[104 130 148 133 142 106] ⇒ 130

[[123 152 120 124 135]
 [117 154 114 132 154]] ⇒ 152

[114 158 128 127] ⇒ 158

[[118 123 117 137 114 123 105]
 [124 127 135 125 124 130 133]] ⇒ 123

[132 142 101 114 106 127 104] ⇒ 142

[117 151 109 145 155] ⇒ 151
---
[[123 140 131 123 106]
 [126 129 129 126 127]] | 106

[[146 131 125 123]
 [135 146 120 145]
 [106 128 133 121]] | 145

[[137 157 112 121]
 [110 141 120 124]
 [135 136 122 126]] | 124

[[128 122 125 125]
 [128 157 140 142]
 [106 137 139 113]] | 142

[[128 135 122 113 110 152 114]
 [128 125 113 119 110 146 123]] | 114

[[143 137 154 134 141]
 [111 146 122 155 128]] | 141
---
[104 106 148 106 108 109 107] ans = 106

[[123 138 134 114 117 125 146]
 [101 158 149 130 119 146 129]
 [140 110 117 140 140 125 110]] ans = 114

[[150 115 117 130]
 [141 113 135 129]
 [136 131 136 133]] ans = 130

[126 146 134 134 101] ans = 134

[103 111 107 145 107] ans = 145

[137 152 112 132] ans = 132

[101 117  99 157 154 148 150] ans = 157

[[134 117 135 147 152]
 [146 144 131 152 130]] ans = 147

[[122 129 152 119 145 118 107]
 [118 153 122 125 111 110 123]
 [139 115 105 109 105 107 130]] ans = 119

[[117 143 127 144 123]
 [109 128 132 102 103]] ans = 144
---
[[136 136 134 132 121 122 119]
 [122 115 118 103 123 132 123]] ==> 132

[[116 136 142 118]
 [152 138 142 123]
 [113 140 133 122]] ==> 142

[[156 142 127 142 123 138 132]
 [142 138 140 132 104 114 137]] ==> 114

[[137 139 123 135 133 123]
 [141 151 133 134 125 137]] ==> 125

[[117 155 118 128]
 [121 137 138 126]
 [138 122 111 132]] ==> 138

[[115 141 136 131 124 135 140]
 [103 146 134 127 125 129 142]
 [115 150 139 135 128 136 138]] ==> 129
---
[141 116 120 103 143 118 131]: 103

[[115 126 116 144 121]
 [151 112 152 116 113]
 [139 133 139 112 134]]: 152

[[123 101 125 138 125]
 [117 148 117 139 123]
 [122 135 126 127 131]]: 117

[112 109 101 157 109 150 102]: 157

[[133 114 119 117 136 124 141]
 [122 145 153 137 148 117 126]
 [119 119 133 126 110 127 145]]: 137

[101 134 139 113 113 118 135]: 113

[120 112 102 150 109]: 102

[120 146 103 115 111]: 103

[[110 108 124 106 148 128 146]
 [114 114 109 102 149 110 148]
 [142 113 122 152 123 143 121]]: 102

[112 113 120 102 138]: 120
---
[135  99 100 153 125] => 135
[116 137  99 118 131 134] => 116
[139 157 156 152 117 108 105] => 139
[141 112 151  98 154] => 141
[132 117 137 140 105 125 124] => 132
[121 119 149 112 154 117 136] => 121
[128 122 154 129 138 137] => 128
[138 143 113 132 113 154 104] => 138
[150 116 128 122 122 115] => 150
[112 145 155 109 118 101 125] => 112
---
153  122  149  121
141  134  149  118
131  148  149  131
Out: 148

111  140  118  120  103
154  109  120  108  116
126  129  131  114  131
Out: 131

158  125  126   99
122  139  105  114
130  112  152  120
Out: 112

109  146  144  101  105  125
102  135  155  134  114  115
144  104  140  149  116   99
Out: 149

103  100  140  121  151
101   99  134  129  139
102  112  139  131  153
Out: 139

125  110  133  139  106  127  143
138  111  119  142  122  137  122
119  113  124  114  140  123  140
Out: 140

125  129  118  154
145  118  105  130
121  131  135  125
Out: 131
---
array([[108, 118, 117, 122, 129, 148],
       [141, 112, 147, 109, 115, 123],
       [137, 104, 144, 105, 152, 116]]) → 105

array([[104, 136, 125, 131, 131, 139, 140],
       [106, 125, 128, 128, 127, 149, 146],
       [121, 136, 121, 131, 151, 130, 131]]) → 151

array([[120, 130, 128, 123, 108, 134, 122],
       [130, 139, 151, 126, 122, 116, 122],
       [117, 138, 142, 115, 113, 125, 116]]) → 113

array([[148, 107, 132, 139, 142, 147],
       [128, 119, 124, 127, 127, 127],
       [122, 138, 128, 127, 126, 124]]) → 127

array([[151, 129, 115, 128],
       [ 99, 129, 145, 126],
       [127, 124, 124, 124]]) → 124

array([[155, 143, 115, 132, 118, 116, 116],
       [146, 147, 119, 129, 124, 122, 120],
       [133, 119, 128, 131, 119, 119, 127]]) → 119

array([[104, 142, 133, 141, 123, 131, 142],
       [134, 123, 128, 127, 135, 114, 134],
       [145, 129, 116, 140, 119, 136, 136]]) → 119

array([[105, 107, 157, 154],
       [141, 137, 114, 113],
       [138, 135, 122, 120]]) → 135

array([[120, 127, 126, 127, 123, 124, 126],
       [131, 142, 140, 142, 103,  99, 141],
       [143, 144, 144, 144, 116, 111, 144]]) → 116
---
[[133 127 119 111]
 [109 123 137 135]
 [119 121 130 153]] Answer: 119

[[138 107 119 131 117 126 125]
 [109 134 112 143 140 151 127]
 [133 124 124 129 126 125 129]] Answer: 133

[[136 136 126 146 136 140]
 [148 142 128 132 134 133]
 [153 141 132 132 131 132]] Answer: 153

[[128 100 124 118]
 [128 147 129 129]
 [128 146 130 128]] Answer: 128

[[112 121 111 100]
 [146 136 142 156]
 [144 136 141 155]] Answer: 144

[[130 122 127 123 134 134 127]
 [ 99 110 126 113 147 152 146]
 [122 133 122 127 125 122 125]] Answer: 122

[[125 117 107 117]
 [149 126 139 126]
 [118 121 109 121]] Answer: 118

[[107 106 144 136 145]
 [122 137 102 109 126]
 [112 149 125 130 151]] Answer: 112

[[143 126 135 129 126 131]
 [119 129 121 121 116 122]
 [129 129 137 141 114 150]] Answer: 129
